Each row below holds a small network's activations on one input, seen along a few directions.
In each table, some parts of the input vary, and every possible input appears once, in random order.
Descriptions start from the smaller parts, as in this example, which fits no table here: one of 3 separate values, together with either a single point or one of 9 places around a ring or (one of 4 places along a line, together with one of 5 places around a ring).
Shared parts are said once, and a part with two or three values counts as separate values.
In the rows, zero is written as 128.

A family of inputs:
R1: [140 116 144  96  86 152 116 145 138 109 120]
R2: [148 140 102 142 140 121 103 124  99 118 140]
R3: [130 116 151 116 106 141 119 170 172 117 120]
R4: [ 29  82 101  85 192 133 149 106 100 232  49]
R5: [130 138 153 137 109 116 161 123 174 145 158]
R6: [140 142 128 122  89 134 155 106 149 143 158]
R7: [126 150 132 171 155 110 149 120 112 112 148]
R8: [135 117 134 155 152 129 106 159 112  91 111]
R9: [133 154 114 151 147 115 130  95 108 110 147]
R10: [151 120 130 104  87 128 125 125 144 138 145]
R11: [145 133 120 128 146 129  95 134 102  93 112]
Question: What is each input in this table made of?
Answer: either a single point or (one of 2 separate values, together with one of 5 places along a line)
Question: Which other rows does R3 become when the choice among 2 separate values takes its other values? List them by row number.
Answer: R8

A family of inputs:
R12: [111  92 179  60  48 172 144 200 203 133 117]
R13: [ 67  91  74  74 176 133  92 126  74 196  47]
R14: [126  88 179  82  66 149 199 148 211 152 134]
R15: [ 45 140 167 131  87 104 218  88 156 195 160]
R16: [175 115 132  72  59 145 153 111 170 135 143]
R17: [164 118 130  55  42 158  99 167 167 121 123]
R18: [127 134  80 147 217 121 112  93  96 151 105]
R19: [222 152 154 190 105 132 129 152 148  19 186]
R20: [204 143 143 118  63 146  57 169 165  55 156]
R21: [148 201 150 232 128  91 151  95  94  70 214]
R22: [ 94 174 113 116  82 119 177  55 117 176 166]
R23: [119 134 115 180 230 106  58 163  48  80  93]
R24: [ 40  75 112 106 183 138 197 122 141 223  58]
R25: [214 142 147 135  82 135 114 112 166  70 179]
R26: [215 145 157 177  83 125  70 204 144   9 164]
R27: [ 83  92  68  91 182 130 150  83  93 205  71]
R28: [143 133 109 203 236  95 119 126  70 100 120]
R29: [129 193 139 174 105 103 136  50 105 113 209]
R30: [ 23  65 128  88 176 135 136 161 113 217  37]
R31: [111 133  85 130 211 124  51 136  78 140  78]
Question: What is each input in this table made of?
Answer: one of 4 places along a line, together with one of 5 places along a line
Question: Changing only the place on the line of 4 turns R31 into R30. The same change can be made to R18. Which row results?
Answer: R24
Question: Which other rows does R14 become when the place on the line of 4 takes its other values? List them by row number.
Answer: R16, R19, R25
